These are the activations of a small neural network, seen along a few directions. Each row is one input.
Each table varies a few parts of the input and shows all the possible inputs, shuffled.
A made-up example of a description, with smaller parts first: values(2) and (point or ring(9) or (ring(5) and line(6))).
Shared parts are said once, and a part with two or three values counts as separate values.
In the rows, zero is written as 128.

Other details of the inputs shift rows strongly along three fixed directions, in all tables alike. That doesn't count.

A family of inputs:
x1: [ 83 116 168 153 132 138 125 146 148 175 149]
x2: [ 84 142 116  75  43  83 154  84 137 128 150]
x3: [ 70 168 131 119  23  59 156  85 122 140 164]
x4: [ 88 113 170 144 132 139 119 149 143 171 147]
x5: [157 148  94 156 103 147  44  98 169 109 114]
x6: [137 129 129 154 146 130 127 174 132 160 140]
x7: [134 143 121  94 140 117 175 136  90  77 110]
x8: [136 113 154 124 183 146 155 162 106 149 135]
x9: [120 122 136 133 183 162 146 182 126 112 103]
x10: [122 103 147 129 188 170 145 160 118 121 105]
x11: [ 84 132 140 111  65  99 143  70 133 107 131]
x12: [146 103 146 137 190 147 151 164 104 123 123]
x13: [134 121 137  90 146 118 178 113  85  78 114]
x14: [136 144 129 146 147 138 116 166 131 171 146]
x15: [156 145  83 158 107 145  47 103 155 117 106]
x16: [171 133  96 107  64  90 107  40 132  86 123]
x17: [146 118  97 113 127 129 117  74 127  56  90]
x18: [143 109 146 135 192 151 148 163 100 122 125]
x19: [116 128 150 135 109 112 129 120 133 189 165]
x20: [112 136 146 148 124 115 139 171 141 205 163]
x21: [ 50 126 163 153  80 105 130 121 142 200 164]
x22: [ 92 115 167 161 117 111 141 153 135 209 175]
x23: [193 145  93 147 144 148  67 131 146 142 126]
x24: [155 141  75 164 112 143  49  99 165 112 109]
x25: [111 127 136  87 135 127 167 140 112  67  94]
x26: [196 135  90 158 141 143  68 136 151 137 123]
x27: [149 112 135  83 147 113 186 115  98  91 112]
x28: [128 101 128  61 142 129 176 112 107  85 115]
x29: [134 134 121 104 138 112 179 141  96  75 109]
x30: [158 137  96 161 139 173  57 131 156 126 106]
Each input here is: values(2) and (point or line(6) or ring(8)).
- Changing only the values(2) part turns x12 into x29. The same change can be made to x18. Which row results? => x3
- Change only the values(2) part in x16. List by row number the other rows that result. => x26

A family of inputs:
x31: [147 119 144 134 173 145 134 140 122  89 103]
x32: [112 157 126 117  88  97 143 103 126  81 116]
x33: [134 129 130 113 145 134 143 161 109 140 155]
x34: [172 101 113 120 173 136 146 127 104 102 119]
x35: [127 117 167 145 144 119 161 165 118 164 158]
x36: [130 143 114  97 104 120 124 110 105 104 117]
x37: [122 147 109  90  86  92 160 103 134 108 126]
x38: [121 151 110 100 100 116 145 106 136 113 107]
x39: [136 135 113 167 106 134  77  83 149 164 136]
x40: [138 123 109 172 152 149  89 157 132 177 128]
x41: [119 145 103 121 113 117 145  98 115 105 109]
x42: [175 133 120 126 160 134 146 163 109  95 121]
x43: [116 140 111  89  79  97 153 107 125 112 110]
x44: [ 92 134 116  96  75 111 150 110 144  93 115]
x45: [124 130 126 134 168 152 123 169 151 136 117]
x46: [161 126  96 130 171 138 137 135 111  96 109]
x47: [146 120 109 165 103 128  67  91 141 164 133]
x48: [114 114 147 122 151 136 138 137 147 134 121]
x49: [134 125 145 107 164 153 141 126 107 117 117]
x50: [147 113 137 107 154 146 125 128 103 117 114]
x51: [ 98 154 137 114 113 127 140 127 118 144 138]
x52: [131 122 121 111 162 166 124 155 116  84 108]
x53: [136 114 119 161 103 105  55 105 159 153 151]
x54: [104 143 123 115  75 107 142 111 126  79 112]
x55: [136 123 140 153 155 162  67 127 148 156 145]
x56: [ 57 128 205 151 140 118 194 183 117 209 158]
x57: [132 159 121 115  87  89 153 104 117  91 126]
x58: [145 146 133 164  81 104  86  90 150 155 154]
x59: [143 115 135 176 132 159  68 139 158 143 128]
x60: [147 133 123 135  79 117  76  83 141 164 175]
x61: [134 114 138 103 142 120 162 131 131 130 125]
x62: [160 148 120 131 160 146 133 145 114  92  90]
x63: [132 139 106  86  79  91 162 108 130 112 139]
x64: [114 130 117 165  88 118  76  74 159 149 146]
x65: [138 125 104 134 172 148 128 134 119  84  99]
x66: [ 91 111 128 151 152 150 140 168 126 137 126]
x67: [ 26 130 167 124  79  58 184 165 124 182 177]
x68: [144 123 119 145  90 126  71 100 164 178 135]
x69: [140 141 120  99 142 130 143 131 107 100 128]
x70: [167 122 134 173 140 148  72 140 137 160 123]
x71: [113  97 146 131 154 160 131 159 151 139 121]
x72: [158 117 125 111 169 155 134 129 133 111  93]
x73: [101 104 158 118 151 156 139 147 120 124 133]
x74: [139 120 146 117 157 139 130 132 114 136 140]
x75: [131  97 116 123 152 152 135 116 119  74 100]
x76: [ 81 103 181 121 135 108 196 184 132 216 177]
x77: [102 153 122  95  93 109 136  94 120  87 128]
x78: [141 148 117 120  98 108 132 119 110  97 104]
x79: [132 121 116 133 148 124 156 154 111 143 147]
x80: [159 116 117 171 160 146  88 126 141 163 141]
- Changing only one part turns x40 into x47. The same change can be made to x79. Which row results? => x34
- Changing only one part turns x63 into x76. The same change can be made to x33. Which row results? => x60
- What is each input in this table made of? => values(2) and (point or (values(4) and line(6)))
- Change only the values(4) part in x36. List by row number the other rows that result. => x40, x43, x78
- Change only the line(6) part in x62. List by row number the other rows that result. => x32, x42, x54, x57, x78
- Change only the values(2) part in x55. List by row number the other rows that result. => x77

A family of inputs:
x81: [146 127 104 139 107 141  53 131 167 163 159]
x82: [131 130 135 163 104 149  50  97 146 154 136]
x83: [157 147 104 156 111 125  68 105 134 166 169]
x84: [212 121 104  87 159 148 125 126 104  53  74]
x85: [ 97 109 149 137 175 152 158 158 111 112  91]
x86: [103 163 137 101  47  62 184  79 122  83 121]
x87: [138 130 143 136 163 121 179 179 117 116 121]
x88: [207 124  85 107 168 149 129 134 116  52  55]
x89: [ 89 159 105  94  50  57 187  65 103  99 142]
x90: [128 129  94 152 109 156  58 128 179 163 123]
x91: [236 123  65 116 177 140 112 134 116  35  65]
x92: [163 147 108 168 102 132  62 117 167 163 121]
x93: [ 71  98 156 138 171 131 193 192 100 145 120]
x94: [152 154 113 159 108 130  69  96 137 161 170]
x95: [118 161 149  71  47  70 170  64 115  81 121]
x96: [130 123 172 111 167 140 170 184 110 149 122]
x97: [114 144 129  70  34  54 182  80 106  97 140]
x98: [109 142 117 155 104 146  67 120 187 160 133]
x99: [ 76 116 170 129 148 132 157 197 136 192 175]
x100: [ 90 159 114 104  67  73 186  72 104  96 139]
x101: [128  67 151 124 166 145 140 137 164 174 144]
x102: [126 142 133 136 105 154  57 114 175 160 146]
x103: [122 125 105 182 102 123  72 114 146 151 135]
x104: [121 137 142 124 148 147 124 135 115 170 143]
x105: [153 142  96 145 102 130  65 100 135 175 162]
x106: [131 107 138 151 160 142 110 156 113 140 138]
x107: [115 120 123 132 189 134 181 188 100 151 132]
x108: [ 62 136 178 123 107 126 145 154 148 179 170]
x109: [112 158 148  87  37  52 183  73 107  87 150]
x110: [ 49 107 186 104 156 150 185 215 124 206 154]
x111: [182 117 125 107 188 171 110 107  99  26  67]
x112: [135 137 122 120 177 149 150 138 111 111 103]
x113: [192  57 124 113 193 148 137  78 116  53  80]
x114: [ 61 140 110  74  35  62 186  88 133  98 135]
x115: [115 113 168 133 173 142 162 156  94 100 128]
x116: [149  64 172 120 190 122 193 162 127 164 134]
x117: [164 125  99  98 178 164 131 130 133  31  69]
x118: [ 74 144 135 115  52  79 162  54 119  61 113]
x119: [127 143 103 163 102 138  67 119 182 146 144]
x120: [ 76 128 193 135 166 120 211 211 119 177 132]
x121: [ 86 117 171 108 161 139 176 187 122 146 153]
x122: [141 156 104 173 117 138  73 104 149 160 142]
x123: [ 83 146 155  99  45  80 156  49 105  70 133]
x124: [121 116 116 118 166 138 155 170 135 100 115]
x125: [117 115 136 136 123 131 116 128 114 135 137]
x126: [146 142 106 143 105 141  67 100 137 180 153]
x127: [ 93 146 120  86  35  45 201  91 112 103 126]
x128: [ 88 136 140  97  51  67 165  61  96  74 140]
x129: [105 129 199 118 168 124 203 197 103 151 142]
x130: [133 129 125 134 153 131 127 152 109 173 163]
x131: [109 111 152 142 188 154 152 158 112  95  87]
x132: [125 135 117 196 105 134  65 109 154 140 137]
x133: [126 131  89 152  97 139  64 127 177 163 137]
x134: [133 149 100 162 110 141  72 104 150 177 134]
x135: [100  70 176 129 187 128 197 151 117 215 166]
x136: [192 137 108  91 182 157 134 103  89  45  94]
x137: [173 146  98 178 106 113  71 129 160 152 140]
x138: [120 125 120 124 174 151 160 164 107 150 113]
x139: [ 60 120 179 114 135 147 151 181 143 199 157]
x140: [108 108 156 139 151 155 123 153 113 150 127]
x141: [176 143 119 161  99 115  68 126 151 160 160]
x142: [114 140 154 130 151 145 128 143 117 175 151]
x143: [146 143  81 163 108 129  75 110 144 175 145]
x144: [157 105  98 114 171 157 132 120 101  40  55]
x145: [187 108  89  75 177 170 115 138 117  51  84]
x146: [192 138 104 159 109 123  52 126 151 157 150]
x147: [123 129 112 188 105 122  74 112 147 142 138]
x148: [186 119  77  91 183 181 102 121 137  31  49]
- Changing only one part turns x91 into x107. The same change can be made to x96. Which row results? => x104
- Changing only one part turns x92 into x148. The same change can be made to x129. Which row results? => x108
- What is each input in this table made of? => values(4) and (point or (values(2) and ring(8)))
- Change only the values(2) part in x134. List by row number the other rows that result. => x104
- Change only the values(4) part in x147. List by row number the other rows that result. => x89, x124, x137
- Change only the ring(8) part in x85. List by row number the other rows that result. => x93, x103, x118, x131, x132, x144, x147
